A small network was shown many inputs. Here are its activations along a few directions, one row for each input.
In each table, some parts of the input vary, and every possible input appears once, in random order.
Descriptions start from the smaller parts, as in this example, which fits no table here: one of 8 places around a ring, together with either a single point or (one of 2 separate values, together with one of 4 places along a line) or one of 9 places along a line.
Shared parts are said once, and a part with two or three values counts as separate values.
In the rows, zero is written as 128.

Rows:
row 1: [101 122 124 179 144  99 150 172 117  84 160 144 175 190 163 117  77]
row 2: [132  62 156  76  92 125  53 198 172  79 121  93  86 104  26  97 119]
row 3: [154  54 147  65 103 161  73 197 162  80 168  91  73 112  53 101 133]
row 4: [ 81 152 139 126 152 104 113 114 110  55 161 164 149 108 167 139 147]
row 5: [125 153 133 147 147 106 203 138 116 167 130 191 198 139 153 157 105]
row 6: [142 175  99 140 185 119 198 144 125 182 139 133 166 182 157 126 107]
row 7: [113 123 146 172 156 113 114  69 149  95 116 100  95 157 214 108 114]
row 8: [108 192 105 111 175 111 156  84 110 156 124 160 112  78 156 181 150]
row 9: [117 151 159 140 154 174  93  86  65 189 111 138 161 158  90 188 151]
row 10: [ 75 163 129 127 151 103 106  98 117  65 159 140  99 106 169 151 139]
row 11: [191  82 123  49 122 163 124 183 151 173 133 117  75  89  35 127 150]
row 12: [124 157 133 166 153 107 133 140 136  95 167  88 128 184 194  76 131]
row 13: [160  52 126  88  29 171  65 136 133  95 163  92 100  95  65  73 129]
row 14: [ 95 149 129 163 157 121 111  72 138  80 142 130  79 124 179 138 113]
row 15: [ 82 119 185 156 134 169  45  97  74  94 141 112 151 182 104 159 134]
row 16: [155 190 110 145 176 117 186 127 127 187 131 112 140 155 178 107 140]
row 17: [106 140 138 171 149 121 116 108 147 106 127  93 109 168 216  81 133]
row 18: [ 95 122 156 168 123  96 148 153 122  71 161 170 188 164 165 125  94]
row 19: [153  77  96 112  39 152 117 132 142 175  79  96 113  84  35 132 159]
row 20: [146 154 124 152 179 125 168  54 140 185  81 125 106 127 198 137 126]
row 21: [116 183 116 107 177 111 165 102 103 150 127 182 161  81 155 170 158]
row 22: [112 142 121 161 161 109 143 156 133  89 172 111 155 208 171  94  96]
row 23: [150  65 119 104  23 148  55 171 145  70  99  84 111 115  61 123 116]
row 24: [119  50 121 130  21 150  68 145 152  81 114  67 115 107  50 105 138]
row 25: [130 155 104 158 169 109 205 157 110 179 128 166 185 165 148 149  88]
row 26: [ 81 135 167 147 126  98 140 129 112  63 151 177 173 129 171 126 124]
row 27: [139 172 114 151 173 131 169  96 137 195  92 118 122 139 201 111 144]
row 28: [184  94  95  86  40 148 102 158 136 165  64 113 110  92  44 149 135]
row 29: [197  79 103  71  45 173 115 122 121 187 127 119 100  72  48  99 148]
row 30: [115 166 143 126 152 106 194 115 106 160 116 197 185 104 158 159 135]
row 31: [167  89 132  60 109 125 104 185 161 171  86 119  85  83   8 124 138]
row 32: [128 179 106 144 180 129 162  59 128 170 108 153  93  95 164 167 125]
- The inputs of row 9 and row 15 match in every part but one. If row 6 is changed in the same way as row 9 into row 15, which row does it become? => row 22
- What is each input in this table made of? => one of 2 separate values, together with either a single point or one of 5 places around a ring or one of 10 places around a ring
- A walk changes only the place on the ring of 5. It starts at row 13 and steps to row 24. List the rest of the walk in order. => row 23, row 2, row 3
- Which other rows does row 27 become when the place on the ring of 10 takes its other values? List them by row number. => row 5, row 6, row 8, row 16, row 20, row 21, row 25, row 30, row 32
- Which other rows does row 28 become when the place on the ring of 5 takes its other values? List them by row number. => row 11, row 19, row 29, row 31

Rows:
row 33: [ 33 185 163 173 216  92  92  78 117  61 128 136 109 144 181 177 131]
row 34: [122 130 112  59  97 113 120 158 121  97 138 176 120  36  60 173 146]
row 35: [161  99 124 110 120 141 157 184 120 200  94 150 169 143  45 154 109]
row 36: [129  74 125 105  52 118  90 223 146  42 169 105 137 142  54  97 101]
row 37: [122  55 145 131  29 135  70 161 153  56 131  86 126 133  94  76 130]
row 38: [136  87 138 131  49 164  86 113 107 164  68 113 153 116  57 154 148]
row 39: [134 175  95 170 167  83 207 118 153 165  99 133 126 147 223 120 109]
row 40: [118 110 129  89  74 128 102  94 126 111 103 155 113  34  98 151 165]
row 41: [126 120 125 116 106 145  90  36 133 119 108 127  59  52 140 143 148]
row 42: [156 109 109 110 125 149  82 148 158 107 158  41  57 150 133  53 145]
row 43: [ 62 153 168 163 186 103  93 103 117  51 148 145 137 163 187 152 116]
row 44: [151 166  99  77 159 147 120  72 133 166 130 119  48  58 134 136 181]
row 45: [120 175 115 151 157 120 191 113  90 171 151 162 202 165 173 136 119]
row 46: [142 187 105 166 172  90 213 119 134 179 109 155 160 152 205 120 112]
row 47: [112 151 137 157 144 133 169 118  72 136 181 170 204 163 153 145 131]
row 48: [168 143 106 120 133 183 104  90 115 220  91  76  87 142  90 141 159]
row 49: [143  97 134 159  80 182  74  52 115 171  72  85  98 136 101 147 127]
row 50: [139 107 109  98  76 144 101 186 100 146 111 132 166 120  15 176 128]
row 51: [133 187 108 165 168 106 206 120 107 186 122 159 191 160 184 124 113]
row 52: [ 90 145 159 158 142 137 136 120  85 103 179 164 189 157 160 136 125]
row 53: [ 78 142 173 161 169 115 101 108 106  45 159 149 152 171 191 139 113]
row 54: [129  66 140 145  72 146  55 114 155  59 138  51  73 147 136  64 120]
row 55: [145  67 124 120  99 106 140 227 171  87 159 124 139 157  88  77  80]
row 56: [166  87 134 106 138 121 126 198 183 112 157  81  92 153 117  55 109]
row 57: [ 81 139 167 161 152 125 109 120  96  72 166 154 164 168 182 133 115]
row 58: [162 143 132  59 176 120 163 128 154 173 125 158  81  56 117 135 154]
row 59: [140 125 122  69 143 105 178 158 142 147 125 196 126  56  92 152 126]
row 60: [130 168  77 180 161 102 190 101 167 135 108  97 111 149 233 110 114]
row 61: [183 120 137 103 150 157 148 150 134 229  87 113 124 143  71 136 133]
- What is each input in this table made of? => either one of 11 places along a line or (one of 3 separate values, together with one of 6 places around a ring)
- What sort of input is row 48? => one of 3 separate values, together with one of 6 places around a ring
- Which other rows does row 50 become when the choice among 3 separate values takes its other values? List them by row number. => row 34, row 36
- A walk changes only the place on the line of 11. It starts at row 60 and steps to row 39. List the rest of the walk in order. => row 46, row 51, row 45, row 47, row 52, row 57, row 53, row 43, row 33

Rows:
row 62: [132 195 106 140 195 108 185  90 140 148 155 130 106 117 228  96 146]
row 63: [136 109 112 115  91 124 111  93 151 100  97 129  79  69 136 139 128]
row 64: [126 175 139 114 191 150 146  43  95 189 133 171 103  87 150 171 158]
row 65: [136 168 113 129 193  79 192 169 163 145 126 135 129 147 172 103 112]
row 66: [ 76 129 150 140 150 112  58 147 131  38 153 107 105 158 116 139 113]
row 67: [184  77 110 101  94 167 100 158 167 180  97  53  70 130  59  90 142]
row 68: [203  62 107  85  60 176 102 188 147 176 124  68 104 137  37  67 135]
row 69: [173 122 109 111 115 179  86  51 151 177 107  43  27 104 133  92 172]
row 70: [160 115 138  82 134 145 167 174  95 185 154 190 188 123  53 154 114]
row 71: [ 72 149 138 145 154 139  57  68 106  42 180  99  85 132 175 128 148]
row 72: [ 93 113 171 179 138 121  98 101 135  58 137 115 136 178 208 100 107]
row 73: [116  74 169 164  81 121 122 188 121  59 183 131 194 197 138  71  89]
row 74: [124 125 104 125  95 132 113  44 142 104 119 120  63  53 160 128 150]
row 75: [185 105 118 103 112 170  84 101 160 174  85  51  42 118 109 101 154]
row 76: [110 140 146 102 113 133  98  91 101 127  95 158 130  71 114 175 170]
row 77: [ 81 129 159 187 143 130  98  55 122  63 157 105 121 160 231  90 126]
row 78: [ 99 156 137 112 118 139  99  44  94 130 117 151 113  57 138 162 190]
row 79: [ 95  88 169 179 117 112 119 158 141  60 153 120 164 191 161  92  95]
row 80: [131 180 103 172 154 125 174  94 106 183  92 140 162 160 184 161 118]
row 81: [ 86 107 173 185 137 102 102 133 147  59 129 115 142 188 174  97  93]
row 82: [138 156 148 103 187 143 147  92 103 185 111 179 123 101 126 184 137]
row 83: [154 136  96 154 103 125 193 178  96 181 137 153 227 180 110 131 101]
row 84: [143 177 114 127 191  98 186 139 151 144 134 138 121 136 206 107 127]
row 85: [130 149 146 107 188 126 150 122 116 187 102 173 128 111  92 182 122]
row 86: [164 131 108 107 137  97 206 223 138 146 178 152 184 158 132  82 106]
row 87: [110 118 140 100  93 130 117 147 112 128 108 157 161  83  65 168 157]
row 88: [101 134 144 107 112 118 102 121 115 129  87 153 137  79  80 173 154]
row 89: [139 130 140 100 170 138 166 147 113 187 125 178 153 114  77 176 124]
row 90: [ 84 134 149 136 149 130  55 116 118  37 161 108 100 149 151 140 128]
row 91: [127 100 111 120  89 107 114 124 164 104  89 126  86  78 103 137 112]
row 92: [125 171 102 174 154 107 180 124 118 183  82 136 169 170 149 158 104]
row 93: [133 108 138  82  58 141 119 171  94 127 137 167 194  91  42 146 147]
row 94: [154  70 105  94  34 128 131 179 140 104 140 144 139  89  68 110 106]
row 95: [107  97 146 118  93 133  82 201 105  38 203 120 161 168  82 111 109]
row 96: [143 148 107 122 173  89 208 195 157 147 148 141 152 150 157  99 114]
row 97: [178  95 117 108 112 154  85 132 172 179  76  48  49 126  75  98 138]
row 98: [133 151  98 169 137 117 195 150 114 183 106 140 192 173 134 152 107]
row 99: [118 200  94 179 156 134 171  47  96 188 114 132 143 144 208 149 137]
row 100: [ 85 112 144 133 129 124  75 173 124  38 176 112 130 161 101 133 116]
row 101: [135  84 105 112  70 119 129 151 160 106 112 132 108  81  89 131 114]
- What is each input in this table made of? => one of 5 places along a line, together with either one of 2 separate values or one of 6 places along a line
- The inputs of row 81 and row 72 match in every part but the place on the line of 5. If row 91 is changed in the same way as row 81 into row 72, which row does it become? => row 63
- Which other rows does row 99 become when the place on the line of 6 takes its other values? List them by row number. => row 62, row 64, row 69, row 74, row 78
- Which other rows does row 81 become when the choice among 2 separate values takes its other values? List them by row number. => row 66
- Which other rows does row 95 become when the choice among 2 separate values takes its other values? List them by row number. => row 73

Rows:
row 102: [142 110 128  99 112 143  96 117 141 129 115 111  83  93  97 128 144]
row 103: [119 101 135 126  95 132  90 144 132  84 140 108 121 132 107 113 126]
row 104: [152 137 119 108 138 140 147 133 121 185 112 136 133 118  99 143 139]
row 105: [154 111 116 111 104 139 130 132 138 153 115 117 114 110 103 118 134]
row 106: [103 179 129 165 201  90 179 123 131 110 158 148 148 167 224 116 110]
row 107: [112  99 145 115 106 131  82 136 135  75 142 117 107 115 104 122 132]
row 108: [126 127 136 126 132 130 134 151 114 132 140 144 156 143 108 138 120]
row 109: [148 111 116 109 105 144 109 127 139 140 115 104  97 109  99 122 139]
row 110: [153 122 114 117 117 133 145 139 136 168 106 124 124 118 103 129 129]
row 111: [126 100 135 128  95 129 112 151 132  96 141 122 137 134 114 111 121]
row 112: [125 110 132 133 110 122 127 156 130 111 131 130 149 143 114 123 113]
row 113: [ 93 166 141 185 171 122 131  74 110 116 132 124 141 173 210 132 123]
row 114: [110 189 119 142 178 108 183  83 105 164 118 180 154 109 182 170 136]
- What is each input in this table made of? => either one of 3 separate values or (one of 2 separate values, together with one of 5 places along a line)
- Which other rows does row 112 become when the choice among 2 separate values takes its other values? List them by row number. => row 110
